Each row below is a small network's average activation on inputs in which a field has the value named, seen along a few directions.
Values that are neighbours, or in one group, have similar rows; names and order tell nothing.
Random noise pushes rows far along 3 fixed directions. That doesn't count. These rows show it; they differ only by the noise:
[  97 -180    6 -133 -150  -78   84  248  128    1 -165 -152  133]
[ 118   85   22 -168  -27   -1  126  -77   47  -61   18 -126   66]
[   2  301  226  -70 -389 -162  199  325 -158   62  -82  179  806]
[  39  391  155  -87 -243 -264  175 -243  -22  -10  183 -124  233]
[ 252 -147 -151 -321  388  484   94  -32   53 -183 -107  -57 -152]


Field Nidek:
h12: [ -88  387   16 -120  276  466   23 -188 -102 -232   63   44  218]
h11: [  63  106  116 -148  -71   67  122 -123  -21   -3   41  -59  161]
h10: [ 219 -313 -128  -27  -88   45 -193 -137  284  -20   89 -264 -313]
h9: [   8  215  315  -60  112   -8   98 -170 -201 -172  153   85  106]
h16: [ 100  449  255   23  159  235  165   55 -606  -22   58  455  340]
h1: [ -95   31 -194   22   91 -107   94 -274   -6  258   43  -54 -385]
h7: [  -6  262   66  -57 -101  -20  175 -244 -115  108  -14 -153 -197]
h2: [ 137  168  -42  129 -101   48 -127  -24 -101   87  123  443  374]
h4: [ -93  207  -15  171    8  118 -264   50 -152  -91  125  301  193]
h13: [-162  121  -20  -24  335  -22   51 -516  127 -192  127 -453 -806]
h3: [   1 -157  147   95  -96  -22 -257  297  106 -172   -8  -42   80]
h14: [-108   50 -153   74  108  -18  -14 -215  114   93   30  226  117]
h15: [-245   83  -68  234 -481 -465 -248   -4  207  137   30 -201  224]
h6: [-318   13  120  262 -170 -383   21  211 -154  218 -126   30   18]
h8: [ -28 -184  -45  184 -269 -430   59  -78  -14  204  209    5 -297]
h5: [ -30  -55 -154   79  580  343  -52  -96  -95  -84  137  374 -182]
Nidek is arranged as a network in which each value has 4 neighbours.
- Which values are neighbours of h6? Give them in the order they are listed. => h16, h1, h13, h5
- Which values are neighbours of h3? Give them in the order they are listed. => h12, h10, h9, h4
- Fewest steps between h2 and h7? => 3

Field Tese:
t6: [  49  -14  351 -175 -523 -387  127  213  252  -55 -111 -468  463]
t4: [-273   41  112   90  125 -306   18 -493  123  -65  204 -528 -927]
t1: [-144  -24 -115  388 -311 -408 -412  -46  123   47  249  152   72]
t3: [ -37 -398  -81  119  -15 -260  152  521 -109  286 -416  183 -243]
t5: [-274 -139   44  193   41   70 -172  603 -229 -174 -192  352  352]
t9: [ 426  -56  -62 -359 -115  175  200 -287  253  102   19 -403 -113]
t7: [  95 -734 -281  136 -159  -11  185  801  -40  506 -512  468  243]
t2: [  37  109 -196   70 -100  -45 -381 -202  275 -125  334  133  323]
t8: [-143  129  328  -97  -47  146   95  368 -187  -71 -301 -203  264]
Tese is arranged as a star with 3 arms.
- Which values are neighbours of t1? Give them in the order they are listed. => t5, t2
- Which values are neighbours of t6? Give them in the order they are listed. => t9, t8

Field Rerop:
f9: [  52   76 -261   11  -28  524  -84  455  -45    6 -380  605  959]
f1: [  50  176  273   14 -499 -611  369 -146   48  257  -88 -343  -81]
f14: [ 318 -221 -191 -107  -41  -40 -261 -592  295  -76  385 -315 -547]
f3: [ 249 -292 -224   26  330  207 -299 -178   48 -139  222  259 -441]
f8: [-104 -135  161  291 -202 -450   91  200 -210  109  133  181 -128]
f12: [-309  117   44  -34  253  456  195  399 -357  111 -311  228  180]
f5: [ -39  857  540   -2 -318 -480  183 -593 -265 -206  544 -330  275]
f15: [-396  -26  -57  330 -137 -453 -125  359  -64   91  -98  144   56]
f4: [-173 -254   29 -306  291  240   94  203  175   33 -324 -314  -74]
f10: [ -17  195  -19  231  -27 -299  321 -391  -93  311  101  -49 -304]
f13: [ 133 -512   44  -96  184  324   32  652 -207 -129 -422  -61 -331]
f2: [-165  123 -253  211 -182 -536  -92 -357  128  340  220  -15 -197]
f6: [ -11 -147  208   34 -312 -311 -369  126  393 -123  107 -372  -40]
f7: [ 297 -455   26 -175 -281 -106  160  351  223  116  -82 -206  231]
f11: [  25  288  -75 -196   -3  263   82 -439  236 -189  112 -187  171]
f16: [-358  550  188  350 -492 -772 -326 -452  109  -74  354  -67  160]
Rerop is arranged as a network in which each value has 4 neighbours.
- Which values are neighbours of f16? Give them in the order they are listed. => f9, f3, f15, f6
- Which values are neighbours of f1? Give them in the order they are listed. => f4, f10, f13, f7
- Fewest steps between f14 and f8? => 2
